A small network was shown many inputs. Here are its activations along a few directions, one row for each input.
In each table, some parts of the input vary, and every possible input appears once, in random order.
Descriptions start from the smaller parts, as in this example, which fits no table here: one of 6 places along a line, together with either a single point or one of 11 places around a ring or (one of 2 separate values, together with one of 8 places around a ring).
Shared parts are said once, and a part with two or three values counts as separate values.
In the rows, zero is written as 128.

Other details of the inputs vary at random and push rows far along two fixed directions, the same in every table; ignore that.

Table:
r1: [131 123 126 119 125 130 108 118 110 134 123]
r2: [142 118 134 116 133 135 115 119 112 131 126]
r3: [128 130 131 131 128 125 142 127 142 120 135]
r4: [127 128 135 130 135 121 139 128 143 121 128]
r5: [119 122 131 132 134 119 135 137 140 125 125]
r6: [119 123 135 133 133 118 136 130 139 125 126]
r7: [120 124 132 132 133 117 134 129 142 126 127]
r8: [122 134 126 136 128 127 143 126 135 119 132]
r9: [140 121 128 117 127 129 107 125 115 132 120]
r10: [122 128 130 132 133 118 134 135 142 123 122]
r11: [114 134 122 135 125 126 137 133 136 122 126]
r12: [113 129 120 134 125 127 137 132 138 125 130]
r13: [144 118 127 113 133 136 112 123 117 132 125]
r14: [131 122 122 118 126 132 107 124 111 134 122]
r15: [134 128 122 122 118 137 111 124 108 130 122]
r16: [112 127 131 134 128 119 135 130 135 125 127]
r17: [133 127 120 120 118 137 110 123 110 131 124]
r18: [132 128 127 120 126 129 109 118 108 131 120]
r19: [132 130 123 122 122 136 113 116 106 130 123]
r20: [113 129 124 136 124 125 138 126 137 125 131]
r21: [140 122 131 118 127 127 108 119 114 133 121]
r22: [123 133 126 136 123 127 142 127 138 120 134]
r23: [127 127 131 129 135 123 138 134 144 121 126]
r24: [123 134 128 137 123 127 142 128 136 120 132]
r25: [126 123 133 129 134 122 139 127 145 124 131]
r26: [126 126 128 131 132 126 143 127 141 122 136]
r27: [125 126 131 132 133 127 145 128 138 120 135]
r28: [133 128 124 122 118 136 111 117 109 132 125]
r29: [137 123 121 120 126 142 118 123 106 128 129]
r30: [115 131 130 134 124 117 133 129 140 125 127]
r31: [127 131 130 132 132 125 143 127 139 119 133]
r32: [112 129 127 136 125 126 139 128 134 124 131]
r33: [141 127 120 120 121 140 115 122 110 128 128]
r34: [141 209 152 180 182 162 104 177 128 240 193]
r35: [145 126 124 116 130 138 117 123 111 126 126]
r36: [120 123 128 131 133 119 134 135 143 126 126]
r37: [142 128 122 121 121 140 116 123 108 127 126]
r38: [121 129 124 135 127 128 143 126 137 122 136]
r39: [128 127 137 131 130 121 138 129 144 122 128]
r40: [128 126 135 129 131 121 138 128 146 123 130]
r41: [115 132 126 133 128 119 133 135 138 123 123]
r42: [130 123 121 121 123 139 113 124 106 131 124]
r43: [129 130 129 132 128 127 142 134 141 119 131]
r44: [117 129 122 129 116 119 150 136 132 138 122]
r45: [147 124 125 116 126 138 116 123 114 128 129]
r46: [116 132 132 135 123 117 134 130 138 124 125]
r47: [129 131 133 133 127 125 143 128 140 120 133]
r48: [127 125 125 130 132 128 142 133 142 121 135]
r49: [140 129 119 120 126 141 117 122 107 126 126]
r50: [123 127 132 133 128 117 133 137 142 124 122]
r51: [141 123 133 120 126 127 109 120 113 132 119]
r52: [117 129 126 131 116 118 151 130 131 138 123]
r53: [112 126 127 133 129 121 134 136 136 125 126]
r54: [128 126 132 128 131 123 137 134 146 123 129]
r55: [116 134 128 138 120 124 137 128 136 123 128]
r56: [147 122 131 115 128 134 112 125 116 129 122]
r57: [119 129 127 136 128 129 144 128 134 121 135]
r58: [142 117 130 114 133 136 114 125 113 130 124]
r59: [143 120 125 116 131 140 118 124 110 128 129]
r60: [116 130 127 132 124 119 132 135 141 125 125]
r61: [134 126 126 120 121 131 107 126 110 132 118]
r62: [139 124 131 119 131 128 110 119 112 131 119]
Each input here is: one of 2 separate values, together with either a single point or (one of 5 places around a ring, together with one of 6 places around a ring).
Q: The inputs of r34 and r38 match in every part but the choice among 2 separate values. If r44 is changed in the same way as r34 into r38, which row does it become?
A: r52
Q: The inputs of r9 and r21 match in every part but the choice among 2 separate values. If r11 is changed in the same way as r9 into r21, which row does it become?
A: r19
Q: A walk changes only the place on the ring of 5. It starts at r42 and steps to r11. List the rest of the walk in order.
A: r15, r17, r12
Q: Change only the place on the ring of 5 in r25. List by row number the other rows that result.
A: r2, r4, r39, r40
Q: Change only the choice among 2 separate values in r7. List by row number the other rows that result.
A: r36

Table:
r63: [163 161 159 129 178 144  55 143  95 217 146]
r64: [179 163 155 131 185 164  67 135  96 201 164]
r65: [115  54  89  72  50 115 122  62  73  46  65]
r66: [ 80 165 121 178 116 110 214 151 198 105 153]
r67: [ 88 143 126 174 148 118 204 158 209  92 164]
r68: [ 74 159 118 176 119 119 210 161 198 102 154]
r69: [ 86 145 155 166 144  73 179 159 223 110 128]
r70: [166 108 123 103 118 158  98  84  80 104 132]
r71: [ 90 145 131 172 149 114 209 146 210  97 163]
r72: [ 98 156 135 176 137 110 206 147 212  92 159]
r73: [140 176 128 141 143 163  77 140  68 227 151]
r74: [138  39 120  60  85  97 101  65 100  35  59]
r75: [132 100 117  94 112 123  81 104  77 139  90]
r76: [161 159 154 131 177 148  50 154  94 211 147]
r77: [138 174 123 143 142 166  72 152  67 222 152]
r78: [177 161 150 133 185 168  61 146  95 196 166]
r79: [ 55 141 145 175 125  75 183 154 206 127 129]
r80: [ 69 152 112 175 126 117 212 162 195 105 158]
r81: [141  42 111  57  87 104  98  82 103  30  53]
r82: [141 111 121  98 101 119  78 105  79 134  87]
r83: [139 164 138 138 156 148  55 156  79 226 140]
r84: [118  57  80  70  52 122 120  79  76  41  58]
r85: [169 111 114 100 119 166  95 101  83  99 126]
r86: [126 116 136 135 138  97 234 178 230 138 147]
r87: [158  93 127  95 119 121 115  94 123  69 103]
r88: [ 92 138 157 170 154  95 190 145 222  98 155]
r89: [207 149 166 113 173 159 120 154  80 232 151]
r90: [ 96 141 147 168 155 103 187 162 225  92 148]
r91: [132  57  76  65  65 135 139  62  75  33  80]
r92: [132  59  87  71  56 133 135  56  74  30  84]
r93: [149 187 132 146 132 159  74 141  70 222 148]
r94: [144 171 144 139 149 150  53 155  82 223 136]
Q: What is each input in this table made of?
A: either one of 2 separate values or (one of 5 places around a ring, together with one of 6 places around a ring)

Table:
r95: [130  70  89  70  71 122 109 108  76  86  64]
r96: [ 61  90 113 130 105  68 183 146 198  64  82]
r97: [ 80 128 123 149 107  99 142 116 176  84 121]
r98: [192 130 140  98 143 156 108 121  71 173 131]
r99: [169 130 110 101 124 162  97 142  67 182 124]
r100: [121 185 167 190 183 132 151 163 206 168 198]
r101: [169 155 121 124 122 172  95 110  58 154 141]
r102: [164 146 104 118 126 180  85 128  66 153 143]
r103: [124 200 157 192 176 143 181 167 181 165 194]
r104: [130  96  99  93  68 133 106  76  66  58  81]
r105: [128 177 156 171 167 126 186 178 196 202 186]
r106: [152 190 131 147 128 174  54 131  70 214 164]
r107: [126  94 144 120 133  96 173 129 190 101 124]
r108: [ 74  95 120 140 127  86 170 131 207  26 110]
r109: [185 138 151 117 159 163  73 106  81 141 143]
r110: [110 112 113 127  95 106 194 134 166 115 123]
r111: [187 121 123  92 147 165  98 138  79 173 133]
r112: [126 101 152 125 141  94 182 132 177  92 114]
r113: [ 65 188 147 200 168 126 173 162 156 196 181]
r114: [146 118 135 115 131 132  73  98 113 113 129]
r115: [150 131 136 108 123 131  58 118  83 188 113]
r116: [133  73 118  76  87 102  99  85  79  83  56]
r117: [175 184 127 141 137 187  74 128  70 212 177]
r118: [101  73 128 117 131  83 203 144 211  51 103]
r119: [164  72  91  72 103 156 119  88  87  47 104]
r120: [147  53 114  64 112 109  88 101  97  73  67]
r121: [ 58 113  95 147  86  99 191 137 186  39 107]
r122: [ 77 127 114 148 120 106 138 137 170  77 113]
r123: [169 120 118 105 122 161 114  97 103 114 146]
r124: [ 90 199 155 191 145 109 171 187 170 206 155]
r125: [135  72  98  71  59 116 111  87  81  94  72]
r126: [164 143 150 123 153 147  53 106  78 143 131]
r127: [117 183 158 188 195 138 149 183 200 160 189]
r128: [175 156 163 123 168 143  45 138  92 229 149]
r129: [ 90  99 114 131  90  85 234 132 180  66  99]
r130: [ 65 182 140 196 161 128 166 160 170 205 192]
r131: [ 81 135 131 154 116  97 149 120 163  76 111]
r132: [152 108 150 103 139 112  92 115 101 134 100]
r133: [108 105 100 114 125 151 105 113  72 137 125]
Q: The inputs of r123 and r119 match in every part but one. If r106 is changed in the same way as r123 into r119, which row does it become?
A: r121
Q: What is each input in this table made of?
A: one of 3 separate values, together with either a single point or (one of 2 separate values, together with one of 6 places around a ring)
Q: List by row number the other rows that have the choice among 3 separate values in common with r98.
A: r101, r103, r104, r109, r112, r113, r116, r124, r126, r129, r131, r132
